These are the activations of a small neural network, seen along a few directions. Each row is one input.
Each table varies a few parts of the input and shows all the possible inputs, shuffled.
A made-up example of a description, with smaller parts first: one of 8 places around a ring, together with either a single point or one of 9 places along a line or (one of 3 separate values, together with one of 4 places along a line).
Shared parts are said once, and a part with two or three values counts as separate values.

Other details of the inputs shift rows strongly along two fixed directions, in all tables alike. That doesn't count.

Rows:
R1: [-11 -14   5   2   9   3 -27  23 -25 -33   4  -9  18  21 -20]
R2: [-23 -12   7 -18  -2 -10 -30 -13  -4 -27  11 -10 -18  17 -19]
R3: [ -2 -12   7  16   8  -2 -23  11 -28 -21   7 -22  -1  28 -34]
R4: [-38 -16   7 -14 -12 -12 -29   5 -20 -16   7 -12  -5  12 -16]
R5: [ 22   4 -73  16  23 -30 -30  -5  62  44  18   2  15 -33  49]
R6: [  4  36  40 -21 -31  33  68   6  -1  18 -36  37  18 -34  41]
R7: [ 23  11 -65  37  13 -38 -18  -2  46  79  14 -10  -4 -32  49]
R8: [ 17  25  32 -36 -15  53  69  -6  23 -33 -27  48  20 -24   0]
R9: [ -2 -11   8   9   6  -3 -28  16 -23 -21   6 -14   5  22 -12]
R10: [  3 -11 -11  20  15  -8 -24  22 -10 -12   8 -12  13  15 -14]
R11: [ -9  29  29 -29 -36  31  64  -6  14   9 -27  38   7 -40  17]
R12: [ -9  36  40 -38 -42  33  59 -12   6   7 -28  37  -1 -34  24]
R13: [  0 -15   3   0  12   1 -16  -4  -9 -37  11 -13  -9  29 -39]
R14: [  2 -12   8  -5   8   2 -22  -7 -10 -34  11 -14 -15  29 -26]
R15: [-30 -17  13   2  -2 -12 -22  23 -35 -12  -3 -14  12  18  -5]
R16: [ 23   8 -52  17  17 -26 -14 -15  49  43  15  -5  -6 -23  29]
R17: [-31 -14  22  -4  -7 -12 -30  17 -41 -12  -1 -17   5  21   4]
R18: [-11 -20  37 -17   3  18   2 -14 -35 -62   3  -7 -20  41 -61]
R19: [ 14  -1 -46  45  15 -29  -8  22  25  59   5  -5  21 -21  40]
R20: [ 17  29  41 -44 -21  55  63 -10  15 -33 -26  47  12 -20   9]
R21: [ -3  -7  -5  25   6 -25 -23   9 -18  28   7 -26  -5  12  12]
R22: [  2   5 -47  13   4 -26 -27   5  30  49  11  -1   8 -27  46]
R23: [ -2 -16  -3 -13  11   3 -34   5  -1 -37  11  -5   8  20  -8]
R24: [ 13   4 -38  26   9 -26  -9 -11  24  61  12  -9 -16 -20  30]
R25: [  2 -14  10  18  11   1  -8   6 -31 -20   5 -16  -7  28 -38]
R26: [ 23  32  52 -22 -22  55  77  -5 -16 -13 -32  35   5 -15   2]
R27: [ 23  26  48 -37 -18  53  74 -23   3 -26 -26  41  -5 -10  -3]
R28: [  9  32  52 -19 -30  37  80  -7 -17  18 -38  30   0 -22  22]
R29: [ -4 -19  -9  -9  14   2 -28   8   2 -41  12  -4  14  19 -20]
R30: [-26 -17  11   1  -6 -13 -12 -11 -25  -1   7 -19 -29  15 -31]
R31: [-23 -18   2 -13   1  -9 -24 -10  -1 -30  12 -10 -12  15 -31]
R32: [-13 -16   7 -11   2 -10 -19 -24 -11 -15  12 -15 -31  19 -25]
R33: [ 23  -3 -39  47  22 -29   4   9  14  64   2  -8   5 -13  28]
R34: [ 29  -1 -59  27  25 -24  -1 -17  51  48  16   0  -5 -25  17]
R35: [-36 -19  15  -3 -12 -16 -27  -4 -31 -13   9 -25 -27  24 -36]
R36: [  1  -7  15  10   3   1 -22   8 -30 -19   4 -20  -6  26 -22]
R37: [ 41  39 -33  -3  -2  12  60 -17  69  50 -14  37  13 -59  43]
R38: [-21 -13  18  16  -2 -15 -13  10 -36  -1  -1 -22  -6  26 -17]
R39: [ 12   0 -62   9  20 -23 -20  -2  54  27  15   4  18 -29  28]
R40: [-10 -12  12  -3   5   3 -34  19 -31 -32   4 -13  11  23 -11]
Each input here is: one of 2 separate values, together with one of 4 places along a line, together with one of 5 places around a ring.
The inputs of R26 and R25 match in every part but the choice among 2 separate values. If R21 is changed in the same way as R26 into R25, which row does it become? -> R38
The inputs of R6 and R19 match in every part but the choice among 2 separate values. If R7 is changed in the same way as R6 into R19, which row does it become? -> R35
Change only the choice among 2 separate values in R18. List by row number the other rows that result. -> R27

Rows:
R41: [-29 -17  36  -2 -12   1 -20  -2 -50 -32   7 -24 -31  35 -53]
R42: [  0  21   5   7 -18   8  28  12  -3  27 -14  10   9 -25  13]
R43: [-36 -34  35 -30   1   4 -57  -4 -51 -80  15 -23 -19  56 -55]
R44: [-29  -6  63 -47 -20  23   7 -15 -44 -50 -15   6 -14  25 -14]
R45: [ 29  16   3   1   2  27  43   1  15   0 -11  22  13 -16   2]
R46: [ 14  32   5 -24 -22  25  32 -12  24  17 -13  26   0 -36  30]
R47: [  1 -22 -50  40  30 -49 -65  17   9  34  26 -32   6  12  29]
R48: [  6 -22 -48  52  31 -48 -45  20   2  48  17 -29   9   7  26]
R49: [ 18  -8 -56  40  25 -39 -52  -6  24  35  31 -33 -19   4   3]
R50: [ 13  20   8 -15 -11  27  24  13  14 -12 -13  25  25 -20  15]
R51: [ 21  18  15 -12  -2  17  42 -18  13  10 -16  20   0 -12  21]
R52: [  2 -29 -69  32  38 -43 -45   3  39  15  29 -17  10   1  -7]
R53: [ -7   6  11 -20  -9   7  50 -12  16  10 -19  27   8 -20  17]
R54: [  2  16 -13   7 -13  -4  -8  10  11  24   1   0   4 -20  19]
R55: [ 19  11  12   3   0  13  44  -7   3  21 -15  18   2 -11  21]
R56: [-37 -26  42  -7  -5   5 -30  19 -62 -63   3 -26  -3  50 -61]
R57: [ 20   2  -6  -1  12   9  -3  -6  13 -18   6   1  -2   8 -11]
R58: [ -7  22   7 -23 -25  17  54 -12  26  15 -19  30   3 -39   7]
The inputs of R55 and R41 match in every part but one. If R44 is changed in the same way as R55 into R41, which row does it become? -> R46
What is each input in this table made of? -> one of 3 separate values, together with either a single point or one of 5 places around a ring
Change only the place on the ring of 5 in R57. List by row number the other rows that result. -> R43, R45, R50, R56
